These are the activations of a small neural network, seen along a few directions. Each row is one input.
In each table, some parts of the input vary, and every possible input appears once, in random order.
Descriptions start from the smaller parts, as in this example, which fits no table here: one of 4 places along a line, together with either a single point or one of 11 places along a line or (one of 3 separate values, together with one of 5 places around a ring).
Shared parts are said once, and a part with two or three values counts as separate values.

Other details of the inputs shift rows strongly along two fixed directions, in all tables alike. That doesn't count.

Table:
row 1: [ 3 -2 -6  1 -4  1  8  2  1 -2  1  1]
row 2: [  4   9   9   6  10 -11 -16  -8   3   9  39 -29]
row 3: [-1 -3  2 -1 -1 -2  3  1  1  2 -8  0]
row 4: [ 0 -1 -3 -1  0  0  5  5  4 -1 -2  3]
row 5: [-5 -2 -6  1 -1  2 -4  5  0 -1 -4  5]
row 6: [ 0 13  4  4 -1 -1  1 -2 -7 -5 -9  4]
row 7: [-7 -2 -4  0  0  0  1  4  0 -4 -3  4]
row 8: [ 7 -4  1 -1 -7 -2  3  0 -3 -3  0  2]
row 9: [ 4 -3 -2  1 -6  0  6 -3 -1 -1 -3 -2]
row 10: [ 2 -2  0 -1 -4 -1  4 -1  2  1 -6 -1]
row 11: [-4 -3  2 -3 -3 -5 -5  1 -5 -4 -3  6]
row 12: [ 2 -3  2 -2  1 -3  1  1 -1  0 -7  0]
row 13: [-7 -2  0 -1 -2 -1 -1 -1 -1 -2 -7  1]
row 14: [ 6 -2 -7  3 -5  3  3  3  1  0  0  2]
row 15: [-6 -1 -7  1  0  0 -5  3 -1 -1 -4  6]
row 16: [ 4 -3  1 -3  0 -2  1  1  1 -1 -7  0]
row 17: [-4 -1 -3 -3  1  2  1  3 -3  1 -5  1]
row 18: [ 7 -3 -3 -1 -4 -2  6 -4 -2 -1 -3 -1]
row 19: [ 4 -2 -8  1 -4  0  9  0  1 -1  2  2]
row 20: [-4 -3  0  0 -1 -1  1  0 -2  0 -7  0]
row 21: [ 1 -2 -4  1  0  1  0  6  2  3 -4  4]
row 22: [ 4 -3  3 -4 -4 -4  0  3  0 -1 -3  3]
row 23: [-8 -1 -5 -1  1 -1  0  2 -1 -3 -2  6]
row 24: [ 4 -2 -5  1 -2  1  1  5  3  2 -2  3]
row 25: [-1 14 -2  7 -1  2  0  3 -4 -1 -6  8]
row 26: [ 3 -2 -5  0 -1  1  0  6  4  2 -3  4]
row 27: [  9 -24  45   1  42  84   2 -63  23   4  29  53]
row 28: [ 2 -2 -4 -1 -1  0  6  4  4 -1 -1  2]
row 29: [ 1 -2  0 -2 -2 -1  3  0  2  1 -7 -1]
row 30: [ -6  11   5  10  17  -6 -22   0   5  12  34 -28]
row 31: [-4 14  0  6  0  1  5  2 -4 -4 -5  7]
row 32: [ 4 -2 -4  1 -6 -1  7 -5  0  1 -3 -1]
row 33: [ -1  10   9   6  11  -7 -15  -8   8   9  33 -33]
row 34: [ 0 -4  5 -2 -3 -3 -1  4 -3 -2 -3  4]
row 35: [-1 -2 -4  2 -1  2 -1  6  0  2 -4  4]
row 36: [ 5 -4  3 -3 -5 -3  1  2  0 -2 -2  3]
row 37: [ -7  27  12  13  13  -8 -17  -8   1   8  28 -28]
row 38: [-3 -2 -2 -3  0  2  2  3 -1  1 -5  1]
row 39: [-5 -2 -3  0  1  0  3  5 -1 -1 -3  4]
row 40: [-3 -3  3 -3 -4 -3 -4  2 -4 -5 -3  5]
row 41: [ 4 -1 -5 -2 -4  3  6  0 -1  0 -1 -1]
row 42: [ 2 -1 -3 -4 -2  2  5  2  2  1 -4  0]
row 43: [ -8  11   8   5  16 -12 -23  -8   1   6  30 -30]
row 44: [-1 -4  1 -2  1 -2 -1  1 -4 -2 -7  1]
row 45: [ 7 -4 -2 -1 -4 -1  4 -2 -2 -3 -3 -2]
row 46: [-1 -2 -2 -1  1 -1  5  5  2  0 -3  3]
row 47: [ 2 -4  5 -3 -3 -4  0  3 -2  0 -4  4]
row 48: [ 6 -3 -1 -3 -3 -1  3 -1  0 -3 -4 -1]
row 49: [ 6 -2 -9  2 -5  1  4  1  1  2  1  3]
row 50: [-11  11   8   7  14 -11 -21  -8   3   8  30 -31]
row 51: [ 0 13  6  3 -4 -3  0  1 -8 -4 -6  8]
row 52: [ 2 -1 -5 -1 -3  1  6  3  4 -3  0  2]
row 53: [-3 15  0  2 -1  2  3  0 -6 -2 -7  5]
row 54: [ 5 -1 -6  1 -4  2  2  4  3  0 -1  3]
row 55: [-4 -2 -2  0  0  0  4  6  1 -1 -3  3]
row 56: [ 4 -1 -7 -3 -4  1  8 -2 -1  1 -1  0]
row 57: [-1 -4  4 -2 -2 -4 -2  3 -5 -2 -3  4]
row 58: [-3 -3  2  0 -2 -1  2  1 -1  1 -7  0]
row 59: [ 1 -1 -3 -5 -1  2  3  3  2  1 -5  0]
row 60: [-6 -1 -3 -4 -1  2 -1  2 -2 -2 -5  2]
row 61: [ 5 -3  0 -3 -2 -2  3  0  0 -2 -6 -1]
row 62: [-1 -1 -2 -4  0  1  3  3  0  2 -5  1]
row 63: [ 6 -3  2 -3 -7 -3  1  1 -1 -3 -1  2]
row 64: [ 0 -4  2 -2  0 -2  0  1 -3 -2 -7  0]
row 65: [-3 -3  0 -2  0 -2 -3 -1 -3 -5 -7  1]
row 66: [-8  0 -5 -4  0  0 -2  0 -3 -1 -5  3]
Each input here is: one of 6 places along a line, together with either a single point or one of 10 places along a line.
Question: Changing only the place on the line of 6 turns row 39 into row 17. The same change can be made to row 23. Which row results?
Answer: row 66
Question: Changing only the place on the line of 6 turns row 54 into row 27. The same change can be made to row 5. Which row results?
Answer: row 60
Question: A walk changes only the place on the line of 6. It starts at row 22 and steps to row 16. List the rest of the walk in order.
Answer: row 29, row 59, row 4, row 26
Question: Which other rows does row 8 become when the place on the line of 10 takes its other values? List them by row number.
Answer: row 2, row 11, row 22, row 34, row 36, row 40, row 47, row 57, row 63
Question: List by row number the other rows that have the place on the line of 6 in common with row 18.
Answer: row 6, row 12, row 16, row 43, row 44, row 45, row 48, row 61, row 64, row 65
Question: A walk changes only the place on the line of 6. It starts at row 25 and steps to row 31. List the rest of the walk in order.
Answer: row 53, row 37, row 6, row 51

Table:
row 67: [-10 -21   9  -7   5  49   7 -26  -7 -16 -14  63]
row 68: [-12   3  51   5  45  31 -14 -34  16   0  43   4]
row 69: [ 11 -11  14   8  12  50  18 -13  11  -9 -22  66]
row 70: [ -1  20 -23   9  -5 -23  -3  19   0   3  -5 -12]
row 71: [-10 -20  22 -12  14  38  19 -31   4 -13 -25  58]
row 72: [ -4  29  19  10  20  -6  -8 -14   7   3  36 -30]
row 73: [  4 -25  27   0  24  30 -12 -33  22   9  39   3]
row 74: [ -5  28   5  14  12  -3 -15 -13  -1  11  47 -19]
row 75: [ -6  24 -15   3 -10 -18   2  12  -6  12 -12 -22]
row 76: [-20  29   1   6   4 -38 -26  29  -3  16  20 -60]
row 77: [  1  15  26  14  20  34  -8 -30   6   6  42  17]
row 78: [ 14  -8 -43  -9 -45 -34  31  36  -9  -6 -43  -4]
row 79: [ -5  13 -34  -9 -31 -31  26  24 -20 -23 -51  -4]
row 80: [ -8 -19  13  -7   4  43  12 -25  -3  -8 -14  68]
row 81: [ -2  20 -20   0 -28 -24  17  37 -13   0 -41  -9]
row 82: [-15   8 -15 -13 -23 -39  13  31 -13 -16 -38  -6]
row 83: [ 12   1 -22   0 -20 -26   9  14   3   6   2 -25]
row 84: [  2 -26  33  -3   9  38   3 -20  -5 -10 -30  63]
row 85: [-15  19  -5   6   4 -47 -42  12 -17   4  21 -60]
row 86: [-19  22 -20   9  10 -39 -37  24  -1   4  26 -56]
row 87: [  6 -14   1   5  13  54  12 -25   7 -12 -23  59]
row 88: [ 10  -9  20   5   8  32   5 -33  -5  -1 -16  44]
row 89: [ -8   9  26   9  20 -12 -35 -10  -3  10  30 -24]
row 90: [ -1 -24   1  -5  -5  30  20  11   2 -17 -53  71]
row 91: [ -1  14  29  12  27  39  -8 -31  13  17  25   4]
row 92: [  5 -24  36   4  32  34 -18 -41  25  10  51  -2]
row 93: [ -1 -13 -19  -8 -12 -27   1  22  -1   4  -1 -25]
row 94: [-17   2 -31 -17 -28 -36  16  29 -21 -25 -53  -3]
row 95: [ 15 -10  25   9  36  40  -3 -40  21  17  56  -3]
row 96: [ -3  31  -9  14   0 -43 -32   8 -17   5  23 -62]
row 97: [ 18 -11  31  11  28  37  -8 -45  26  12  54  -4]
row 98: [ 14  -5 -38  -6 -34 -31  25  31  -7  -2 -28 -13]
row 99: [-10   8  21   8  21 -14 -35 -15  -4  12  30 -24]
row 100: [ 13  -8  30   8   8  34   7 -22  -4  -5 -15  45]
row 101: [ 12  17  -9 -23   0 -42 -30  28   0  10  34 -64]
row 102: [ 16 -11  26   9  39  42  -1 -38  19  16  56  -4]
row 103: [-18  24 -16   9   9 -45 -33  25   3  11  27 -50]
row 104: [  1  -1 -35  -7 -40   2  31  16 -25 -24 -57  45]
row 105: [ 18 -14  25  10  17  34  -4 -40  23   6  39  -1]
row 106: [  2  22 -17  11  -7 -21  -3  24   2   1  -5 -12]
row 107: [ 16 -11  30  10  28  39  -7 -44  26  14  55  -3]
row 108: [ -7  17 -34  -3 -27 -19  11  25 -17  -3 -43 -14]
row 109: [  9 -46  -9 -19 -12  30  34  -2   0 -10 -46  58]
row 110: [  3  -8  17  -5  10  42  29 -35   4 -12 -24  56]
row 111: [ -2  -9   8   1  17  -5 -19  -7  14  14  44 -34]
row 112: [-10 -11 -19 -16 -33  -1  26  27 -13  -9 -76  39]
row 113: [  5   2 -22  -5 -41  -2  37  29 -21 -21 -56  51]
row 114: [ -8  -9 -22 -14 -39  -7  26  28 -20 -20 -58  51]
row 115: [ 17  -9 -38  -6 -51 -35  28  33  -8 -13 -45  -7]
row 116: [ 11 -47  16 -10  -2  44  15 -28  14 -11 -20  51]
row 117: [ -1 -10   8   0  24  -3 -14  -3   9  14  44 -35]
row 118: [  0  15  46  13  41  35  -4 -38  16   1  44   3]
row 119: [-18  30  -2   8  -2 -45 -26  31 -10   4  38 -48]
row 120: [  7  13 -17   2 -32 -37   6  27 -22  -6 -40  -4]
row 121: [ -5   5 -14  -1  -4 -49 -22  21   5  15  34 -65]
row 122: [  9 -39 -25 -19 -44  -9  31  23  -6 -20 -65  34]
row 123: [  7 -40  10 -10  13  41  16 -18   8  -1  -5  38]
row 124: [ 32   5 -37 -32 -43 -30  22  42 -14 -10 -45  -2]
row 125: [-25  26 -13   3   5 -34 -32  18  -8  12  18 -65]
row 126: [-15  26 -10  10   8 -43 -33  31   4   9  27 -51]
row 127: [-23  28  -8   3   4 -40 -27  19  -4  20  20 -60]
row 128: [ 16 -13  18   7  29  38   4 -31  16  13  42   0]
Question: What do these inputs look like to the network?
Answer: one of 2 separate values, together with either a single point or one of 10 places along a line or (one of 4 places along a line, together with one of 5 separate values)
Question: Changing only the choice among 2 separate values turns row 72 into row 82. The same change can be made to row 77. Which row results?
Answer: row 114
Question: Changing only the choice among 2 separate values turns row 79 into row 94. The same change can be made to row 95. Which row results?
Answer: row 109
Question: Which other rows does row 83 become when the place on the line of 10 takes its other values? List them by row number.
Answer: row 78, row 95, row 97, row 98, row 102, row 105, row 107, row 115, row 128
Question: Which other rows does row 105 become when the choice among 2 separate values takes its other values? List them by row number.
Answer: row 116
Question: A walk changes only the place on the line of 4. It starts at row 87 and steps to row 70. List the rest of the walk in order.
Answer: row 106, row 69

Table:
row 129: [ 3 -7  7  0 11 29 16 -6 14 -4 -6 28]
row 130: [  8  -8  -6   3   1  31   4 -12   1   1   0  34]
row 131: [  1 -12  -5  -1   5  32   7 -26   0  -1 -10  20]
row 132: [  5  12  -8   3 -25 -29  12  15 -12  -4 -21 -12]
row 133: [ -3  -9  10   0   9  28  21 -10  13   1  -7  24]
row 134: [  3 -23  14 -11  10  26   0 -17   4   2 -19  19]
row 135: [ -6  18   1   3   9 -35 -32  11   0   8  63 -56]
row 136: [ -3  -8   7  -9  12  32  18 -17   9  -1 -13  17]
row 137: [  0  35  10   8  10 -33 -25  -8  -3  12  42 -70]
row 138: [ -1  -6 -19  -6 -21 -32   4  23  -8 -14 -10  -6]
row 139: [ 13  18 -12  -2 -25 -26   8  23 -16  -5 -16  -4]
row 140: [ -8  -3  30   0  37  14 -26 -40  11   9  63 -31]
row 141: [ -1  -9 -11  -3 -18 -28   0  26  -4   4 -25 -13]
row 142: [-36  29  -8   4  -7 -27 -14  26 -25 -12 -34   7]
row 143: [  6  -3 -15  -9 -18 -25  -5  34  -7   3 -20  -6]
row 144: [ -4   2 -30   7 -23 -22   7  17  -8   1 -17 -11]
row 145: [ -9  -4  33  10  33  12 -24 -33  15  10  69 -24]
row 146: [  5  -6 -14  -4 -16 -28  -4  30  -3  -2 -24  -9]
row 147: [ 16  -2  17   5   3  21  11 -18   1  -8  -8  31]
row 148: [  7 -11  -5   8   4  28   5 -16   5  -4  -4  31]
row 149: [ 4 -3  5 -6  9 31 16 -3 10  1 -3 32]
Question: What do these inputs look like to the network?
Answer: either a single point or (one of 4 places along a line, together with one of 5 separate values)
Question: Which other rows does row 143 become when the choice among 5 separate values takes its other values? List them by row number.
Answer: row 130, row 135, row 139, row 149

Table:
row 150: [  2   5  -2   4  -7  -3   0   5  -5  -1 -15   9]
row 151: [  5 -13 -12  -1  -7  -2   5   8   3   0  -7   5]
row 152: [ 4  7  1  5  4 -2 -1 -6  3  1 21 -9]
row 153: [ -1  -3  12   1   4  -5 -10  -6   2   1  14 -12]
row 154: [-10   1  -8  -1  -2  -4   3   8  -4  -6 -11  10]
row 155: [  6 -10  -7  -4  -6   0   6  10   2   4  -9   4]
row 156: [ -8   4  -2  -4   0  -1   5  11  -2  -3 -15   8]
row 157: [ -3  -8  -3  -7  -6  -3   8  -7  -4  -3 -18  -5]
row 158: [  1  13   9   6   9   0 -12  -2  -1   6  10  -9]
row 159: [  6  10   7   2   7   0   1  -2   5   4  17 -12]
row 160: [  2  -7   4  -6  -7  -7   4   5  -5  -2 -13   3]
row 161: [  4   7   5   7   2  -1   0  -4   5   2  20 -11]
row 162: [ -9   0  -6   1  -3  -3   3   9  -3  -6 -11  10]
row 163: [ -2   5  -8   2  -5   3   5  -5  -6   0 -20   0]
row 164: [  0  -5  -4  -1   5   1 -10  -3   4   6  21 -11]
row 165: [  0  -1  13   0   6  -6  -9  -6   3   3  13 -12]
row 166: [  1   4  -2   5  -9  -2   0   5  -6  -2 -14   9]
row 167: [  1 -10   0  -3  -8  -8   3   2  -5  -6 -11   4]
row 168: [  4   7   1   4   3   0  -2  -6   2  -1  22 -10]
row 169: [  9   4  -2  -5  -7   0  13   6   2  -3 -10   4]
row 170: [ -2 -27  42   2  33  81   9 -51  17  -5   2  76]
row 171: [  5  -3   2   0   9   2  -7   2   9   9  15 -13]
row 172: [  2  -6  -4   1   6   2 -10  -2   6   4  20 -12]
row 173: [  1 -10 -15  -4  -5   4  10  -1   3   3 -14  -5]
row 174: [  4  -4   1   3   6   0  -7   0  10   9  17 -12]
row 175: [  7   2  -4   0 -10  -3  13   4   1  -3  -7   6]
row 176: [ -1   4  -8  -1  -9  -2  -2   2 -11  -4 -11  10]
row 177: [  4   7   0  -1  -5   0   0   6  -4  -1 -18   7]
row 178: [  0  -9  -2  -6  -7  -9   2   1  -5  -7 -11   5]
row 179: [ 2  7  0  1  2  0 -2 -7  0  1 23 -9]
row 180: [  4 -12 -13  -3  -7  -2   4   7   2   0  -6   5]
row 181: [ -9   3  -2  -2  -2  -2   5  11  -3  -2 -14   9]
row 182: [-11   1  -8  -2  -3  -2   2   8  -5  -8 -10   9]
row 183: [ -2  -3   8  -1   5  -5 -11  -8  -2  -2  16 -12]
row 184: [ -2  -9  -3  -9 -10  -7   1   0  -8  -7  -9   5]
row 185: [  4 -12  -9  -1  -9  -1   5   9   4   1  -8   4]
row 186: [ -8   5  -1  -5   0  -1   4  11   0  -3 -16   7]
row 187: [  3  -5   5 -10  -5  -6   3   4  -2  -4 -16   2]
row 188: [  1   0  14  -3   9  -4  -8  -3   2   3  11 -14]
row 189: [  6   9   7   4   5   0   2  -3   4   5  18 -11]
row 190: [-14   7   2   1   9   0 -11  -2  -1   1  17  -5]
row 191: [-13   3  -9  -2  -1   2   9   0  -3  -2 -18   0]
row 192: [  0  10   5  11   7  -1 -13  -5  -2   4  13  -7]
row 193: [  3   2 -10  -1  -8   2  18  -6  -1  -2 -12  -3]
row 194: [  5   6   3   7   4  -2   0  -5   4   1  20 -10]
row 195: [ -1  10   3   7   6   0 -14  -6  -4   1  14  -7]
row 196: [  1   4  -7   3  -7  -4  -1   3  -8  -3 -13  10]
row 197: [-11   9   7   5  11  -2  -9   0   5   4  13  -6]
row 198: [  5  -2   2  -2   9   2  -7   2  11   9  14 -14]
row 199: [  3   5  -1   2  -6  -1   1   6  -7   1 -15   8]
Question: What do these inputs look like to the network?
Answer: one of 5 separate values, together with either a single point or one of 9 places along a line
Question: Changing only the choice among 5 separate values turns row 193 into row 191. The same change can be made to row 159. Which row results?
Answer: row 156
Question: Which other rows does row 152 become when the choice among 5 separate values takes its other values? List them by row number.
Answer: row 154, row 178, row 180, row 196
Question: List by row number the other rows that have the choice among 5 separate values in common with row 165.
Answer: row 153, row 157, row 160, row 167, row 178, row 183, row 184, row 187, row 188
Question: List by row number the other rows that have the choice among 5 separate values in common with row 150.
Answer: row 158, row 163, row 166, row 176, row 177, row 192, row 195, row 196, row 199
